A small network was shown many inputs. Here are its activations along a few directions, one row for each input.
Each table varies a few parts of the input and shows all the possible inputs, shuffled.
A made-up example of a description, with smaller parts first: one of 3 separate values, together with either a single point or one of 11 places along a line or (one of 4 places along a line, together with one of 8 places around a ring).
Shared parts are said once, and a part with two or three values counts as separate values.
(in the rows, 128 means zero)

Other details of the inputs shift rows strongly along two fixed directions, in all tables alike. That doesn't count.

Table:
row 1: [ 55 113 120  93  99 219 100  86 162 126  72  65 126  95 156]
row 2: [122 185  48 147 160  83  54 156 106 188 168 220 112 148 129]
row 3: [167 118 140 201 129 195 142 153 209 119 139 191 198 113  90]
row 4: [160 127 133 200 143 179 130 164 210 124 141 193 198 121  91]
row 5: [130  80 172 128 104 197 166 105 167  97  90  83 147  98 120]
row 6: [102  82 174 112 123 175 155 104 158  91  83  76 139 112 138]
row 7: [127 154  99 163 155 196  69 157 199 162 151 237 175 119 120]
row 8: [144 113 151 158 128 149 144 149 179 121 137 176 172 131 113]
row 9: [121 117 133  87 116 100 151  95  59 116 104  55  71 132 145]
row 10: [116  82 180 124  87 199 166  98 182  89 103  89 162 103 132]
row 11: [180 162  83 171 164  41 113 160  84 155 182 209 115 159 112]
row 12: [100  74 168 105 106 197 160  81 162  81  67  36 137  94 145]
row 13: [ 80 167  70  73 127 103  77 101  67 161 115  90  64 133 158]
row 14: [148 156 112 159 170  71 114 169 112 145 163 195 129 161 112]
row 15: [164 165 113 158 140  69 124 170 109 146 181 180 135 145 103]
row 16: [143 157  96 120 155  45 118 136  63 137 146 122  85 151 131]
row 17: [164 118 134 207 129 181 136 158 203 123 143 202 197 123  96]
row 18: [109 124 138  72 109  69 146  98  57 113 121  40  76 125 153]
row 19: [ 80 165  89  74 138 128  69 104  82 156 122 112  82 136 167]
row 20: [105 132 140  60  96  75 149  82  51 115 114  25  69 131 157]
row 21: [113  86 177 113 104 186 161 106 180 100  95  89 162 106 131]
row 22: [150 100 148 193 137 196 140 151 219 106 125 182 197 112 102]
row 23: [128 153 108 157 148 217  76 155 215 161 140 216 184 109 112]
row 24: [114 135 126  89 122  68 136 116  68 128 128  93  88 156 149]
row 25: [122 186  65 115 168  95  51 144  98 182 166 204 106 147 142]
row 26: [106  58 186 109  91 205 172 100 174  87  72  53 143  96 140]
row 27: [143 167 109 116 123  44 128 134  64 143 167 131  99 158 127]
row 28: [167 170  98 162 177  41 110 182 100 160 177 204 126 160 101]
row 29: [171 105 141 198 138 170 145 159 191 125 144 210 178 121  96]
row 30: [165 156  93 155 150  44 122 155  64 152 170 184  95 164 119]
row 31: [112 120 141  81 106  75 147  98  58 108 121  53  76 132 156]
row 32: [ 94  83 185  96  71 202 170  76 161  83  82  38 143 103 147]
row 33: [125 138 125  83 112  55 139 101  57 126 138  82  79 143 150]
row 34: [119 157  84 155 135 180  76 152 194 165 137 196 164 110 113]
row 35: [123 123 126  99 123  74 141 127  66 128 124  87  84 145 143]
row 36: [ 96  71 184 102 114 199 164  92 172  85  68  51 146  97 137]
row 37: [167 152  96 141 159  27 122 173  72 158 174 179 102 158 116]
row 38: [131 134 126  99 128  68 139 128  61 131 129  87  83 142 135]
row 39: [118 141 129  89 122  74 136 119  75 127 128  89  96 149 140]
row 40: [ 94  78 191  83  89 198 172  82 165  88  68  29 141  99 142]
row 41: [168 117 146 182 139 156 144 179 194 134 146 192 185 120  88]
row 42: [182 153  93 165 164  46 123 168  85 157 180 211 111 154 107]
row 43: [112 126 146  73 108  80 148 102  63 113 117  37  80 124 147]
row 44: [132 160 109 114 161  42 119 143  61 142 148 129  88 160 127]
row 45: [109  65 174 118  91 213 167  74 164  77  69  52 138  96 145]
row 46: [ 72 141  86  68 118 126  84  84  87 149  98  75  73 117 167]
row 47: [160 112 143 178 125 179 144 137 189 117 127 159 175 112 102]
row 48: [143 111 145 192 135 197 133 152 215 111 129 179 197 119 103]
row 49: [131 171  96 167 154 202  68 166 206 169 156 235 185 121 110]
row 50: [117 139 132  96 113  69 139 117  62 122 136  78  87 139 144]
Description of these inputs: one of 5 places around a ring, together with either one of 2 separate values or one of 8 places around a ring.
Q: Changing only the place on the ring of 5 turns row 20 into row 10. The same change can be made to row 34. Which row results?
A: row 2
Q: List by row number the other rows that have the place on the ring of 5 in common with row 33.
A: row 11, row 12, row 18, row 21, row 25, row 36, row 37, row 42, row 46
Q: Change only the place on the ring of 8 in row 24. List by row number the other rows that result.
A: row 14, row 17, row 30, row 32, row 35, row 48, row 50

Table:
row 51: [139 137 136 112 137  68 143 142  86 125 143 109 111 142 129]
row 52: [144 127 142 128 133  79 147 138 102 120 146 129 117 147 123]
row 53: [131 133 118 121 143 103 119 123 102 132 135 135 109 144 140]
row 54: [153 147 127 166 140 151 116 163 179 144 160 198 180 125 102]
row 55: [126 100 146 135 118 192 142 107 164 109  96 101 144 105 126]
row 56: [154 146 130 169 138 158 118 173 188 149 160 205 183 121  96]
row 57: [152 125 126 177 147 156 120 167 182 137 148 208 170 131 108]
row 58: [143 136 111 140 143 109 120 127 108 135 135 150 116 136 128]
row 59: [106 112 134 104 124 127 130 106 114 116 102  89 110 130 148]
row 60: [113 106 146 109  96 178 142 102 142 110  98  74 128 105 133]
row 61: [148 132 138 135 138  84 144 150 112 125 151 142 134 147 116]
row 62: [162 124 122 188 144 161 122 163 180 136 145 207 170 123 100]
row 63: [120 100 141 140 118 180 140 117 164 114  96 100 148 108 124]
row 64: [103 111 143  87 128 141 134 105 122 121  95  72 109 114 142]
row 65: [125 160 111 114 133  83 111 142 103 144 147 131 114 139 127]
row 66: [159 129 119 178 144 154 123 159 169 139 140 189 158 125 100]
row 67: [134 150 119 131 135 112 117 150 124 146 153 163 133 138 120]
row 68: [148 129 130 174 150 160 118 159 183 135 145 200 177 128 104]
row 69: [121 137 123 118 144 109 117 133 117 137 127 122 121 130 129]
row 70: [111 121 129 109 105 128 132 104 113 119 115  81 112 120 142]
row 71: [122 132 116 116 144 102 120 137 107 139 132 133 113 140 130]
row 72: [117 143 125 105 126 109 121 119  99 133 136 115 111 138 138]
row 73: [142 145 116 137 156 109 112 145 124 142 143 159 131 136 122]
row 74: [125 144 115 124 126 102 122 121 105 132 141 131 114 136 134]
row 75: [134 145 112 140 127 102 118 140 120 140 150 157 130 139 125]
row 76: [130 137 125 118 122 117 124 129 116 136 140 136 120 137 136]
row 77: [134 157 116 131 137 104 112 146 124 141 153 151 133 136 121]
row 78: [129 151 115 136 135 104 116 147 129 145 151 157 138 140 119]
row 79: [102 103 147 111 118 162 136 100 140 104  94  83 125 119 144]
row 80: [141 139 108 151 145 107 117 137 117 134 138 157 123 135 123]
row 81: [155 125 132 135 127  81 152 134  98 121 143 129 118 140 124]
row 82: [107 110 130 113 120 134 133 104 112 114 101  78 107 122 143]
row 83: [145 135 104 145 144 107 120 146 117 142 137 153 120 133 118]
row 84: [116 113 140 111 105 158 136  97 129 111 110  88 122 113 140]
row 85: [125 138 120 142 146 126 118 143 136 130 134 149 135 134 123]
row 86: [120 116 148 124 110 173 135 112 158 114 117 118 146 120 133]
row 87: [111 105 138 117 120 144 132 108 131 115 103  99 121 119 138]
row 88: [135 144 113 114 149  92 112 142 100 142 139 139 106 136 130]
row 89: [102 123 143 105 111 151 132 108 134 114 110  88 131 121 136]
row 90: [119 126 119 109 138 102 125 124 101 134 124 121 102 138 142]
row 91: [126 106 151 157 105 208 140 122 199 109 117 130 177 101 116]
row 92: [128 130 124 123 142 121 120 138 121 135 130 140 123 134 129]
row 93: [132 128 120 132 140 119 123 121 113 130 130 139 117 133 134]
row 94: [116  93 149 129 119 180 142 113 163 114  98 113 144 108 130]
row 95: [117 107 143 109 101 162 139 102 132 114 107  87 124 110 140]
row 96: [132 125 115 129 135 113 127 125 109 136 125 130 110 128 132]
row 97: [125 147 106 108 121  90 122 111  82 130 132  96  94 134 137]
row 98: [125 147 116 117 127  96 119 123 103 132 142 131 112 143 136]
row 99: [115 122 135 107 113 134 133 117 127 127 118 111 125 126 137]
row 100: [131 130 118 123 138 103 121 127  96 136 132 135 101 137 138]
row 101: [130 147 116 135 128 103 119 140 124 140 147 153 131 143 128]
row 102: [125 151 117 105 131  95 120 134 105 146 139 125 112 134 131]
row 103: [114 122 132 122 107 148 134 113 134 122 112  89 131 116 129]
row 104: [122 108 149 133 101 199 143 107 170 110 106  99 154 104 125]
row 105: [124 142 116  99 123  87 121 105  74 134 136 111  90 140 144]
row 106: [118 148 115 103 127  91 121 132  95 141 137 123 107 141 136]
row 107: [ 99 103 144 105 116 156 139  92 122 102  91  69 109 115 150]
row 108: [103 112 147 108 126 166 135 110 146 109  94  80 132 111 140]
row 109: [141 105 149 172 112 210 139 142 219 123 128 170 194 100 104]
row 110: [143 142 104 152 146 106 117 142 115 137 139 149 120 134 119]
row 111: [141 144 115 135 128 108 119 140 115 143 153 164 123 136 126]
row 112: [111 118 134 100 108 130 133 106 114 122 114  95 110 122 144]
row 113: [107 106 149 129 125 174 133 124 169 113 100 109 150 116 127]
row 114: [132 141 112 126 123 108 125 131 107 142 137 125 113 129 125]
row 115: [136  96 170 141 113 153 164 125 158  98 117 112 151 121 118]
row 116: [153 135 128 133 130  70 152 135  85 125 138 114 104 144 118]
Q: Describe the family of inputs behind these rows.
A: one of 6 places along a line, together with either a single point or (one of 2 separate values, together with one of 5 places around a ring)
Q: Changing only the place on the line of 6 turns row 108 into row 80. The same change can be made to row 64. Which row results?
A: row 96
Q: Change only the place on the ring of 5 in row 84. List by row number the other rows that result.
A: row 70, row 91, row 95, row 109
Q: A walk changes only the place on the line of 6. It starts at row 77 and steps to row 89. List the rest of the walk in order.
A: row 98, row 74, row 91, row 97
Q: A walk changes only the place on the ring of 5. It starts at row 104 and steps to row 60. List the rest of the walk in order.
A: row 114, row 103, row 97
Q: Change only the choice among 2 separate values in row 68. List by row number the other rows that result.
A: row 72
